Each row below holds a small network's activations on one input, seen along a few directions.
Each table varies a few parts of the input and shows all the possible inputs, shuffled.
Descriptions start from the smaller parts, as in this example, which fits no table here: ring(5) and (point or ring(11) or (values(2) and line(6))).
Shared parts are said once, and a part with two or three values counts as separate values.
In the rows, zero is written as 128.

Other details of the inputs vary at random and push rows far along two fixed directions, the same in every table; ignore that.

Table:
r1: [127  82  72 101 116 151 184 158 174 137 103  44 131  53]
r2: [130 153 189 176 176 112 104 114 114  97 144 164 127 175]
r3: [115 157 117 130  58 185 129 190  95 159 126 126 190 147]
r4: [102 149 122 154  66 195 156 211  97 145 136 119 184 140]
r5: [138  70  55  66 101 130 174 119 161 149  97 105  88  65]
r6: [136  91  66  82 111 144 157 134 173 156  92  50 135  59]
r7: [134 160 181 149 155 101  80  91 111 117 165 160 125 183]
r8: [131 158 191 176 179 110 102 118 114 102 146 164 126 171]
r9: [151  76 118  94 197  47 128  39 176 116  96 140  29  70]
r10: [117 157  99 126  55 179 135 195  89 177 141 179 146 142]
r11: [111 157 191 170 151  88  84 102 104 126 123 168 129 161]
r12: [125  85  70  80 102 131 165 133 170 153  91  49 133  56]
r13: [126 156 158 139 145 105  93 107 105 100 115 220  98 174]
r14: [128 169  71 124  41 182 126 191  77 173 145 163 147 152]
r15: [139  83  74  97 120 159 180 154 173 132 101  47 131  59]
r16: [125 145 160 133 134 106 102 101  99  89 110 221 100 184]
r17: [126 164 111 113  62 185 126 183 103 160 170 116 181 160]
r18: [101 161 116 141  58 177 127 197  98 175 129 123 188 139]
r19: [148  75 140 129 215  74 136  58 186  88  93  88  73  78]
r20: [128 165 185 155 161  97  85 101 112 117 138 168 133 174]
r21: [103 155 114 127  62 172 130 191  94 169 150 129 193 138]
r22: [106 158 116 153  82 188 144 215 101 158 165 123 187 131]
r23: [112 138 192 177 164 104 111 108 102  93 151 171 130 165]
r24: [127 149  73 120  32 180 135 178  72 156 136 168 150 169]
r25: [161  77  89  98 180  49 121  25 163 101  96 131  34  94]
r26: [140 144 141 148 123  93  92  86  83 106 131 210  93 187]
r27: [118 169 109 125  68 187 130 196 105 166 145 122 193 151]
r28: [139  79 135 124 221  59 138  63 186  99 122  87  74  63]
r29: [126 176 109 119  69 186 120 193 105 175 176 112 179 151]
r30: [121 144 190 159 141 104  93  90  98 103 116 171 134 176]
r31: [150  79 142 129 218  72 135  61 187  92  95  87  71  74]
r32: [126  93  62  76 120 128 158 137 174 171 119  48 134  41]
r33: [138  69 133 117 208  64 146  60 183  89 117  87  78  69]
r34: [128 145 191 170 166 116 113 107 107  85 140 165 128 182]
r35: [115 167 115 136  66 185 123 198  99 174 129 122 187 139]
r36: [114 148 195 191 166 104 104 118 110 102 132 166 125 161]
r37: [158  85 130 109 217  77 133  62 189 100 138  71  64  86]
r38: [146  81  63  77 119 164 183 144 175 134 138  31 121  74]
r39: [127 162 161 138 148 104  91 110 105 104 117 219  96 169]
r40: [112 151 184 162 155  88  84  97 103 125 145 174 136 161]
r41: [140  96  65  68 111 143 165 133 174 144 108  52 139  73]
r42: [124 139 195 179 159 118 110 109 103  86 126 168 128 172]
r43: [147  92  59  83 124 165 174 156 179 149 145  30 124  68]
r44: [153  76 137 114 214  73 144  56 187  80 106  86  75  89]
r45: [148  86  61  78 119 164 179 152 177 140 141  31 123  70]
r46: [118 151  99 121  47 178 139 194  86 169 138 180 149 146]
r47: [116 159 113 119  62 187 138 185 100 151 140 124 191 158]
r48: [127  92  73 107 125 149 178 164 178 150 107  43 128  46]
r49: [127 150 160 134 139 103  97 106 102  92 113 222 100 180]
r50: [109 143 192 164 138  93  95  92  97 108 116 171 132 172]
r51: [131 151 184 142 145 105  90  84 105 104 160 162 126 191]
r52: [109 141 187 156 145  91  93  90  96 113 139 176 138 169]
Each input here is: line(4) and (values(3) or (values(2) and line(5))).
The inputs of r19 and r31 match in every part but the line(4) part. If r40 is changed in the same way as r19 into r31, which row does it become?
Answer: r32
The inputs of r45 and r38 match in every part but the line(4) part. If r1 is changed in the same way as r45 into r38, which row does it become?
Answer: r4
Change only the values(3) part in r26. List by row number the other rows that result.
Answer: r46, r49
Change only the line(5) part in r37. List by row number the other rows that result.
Answer: r8, r28, r31, r48
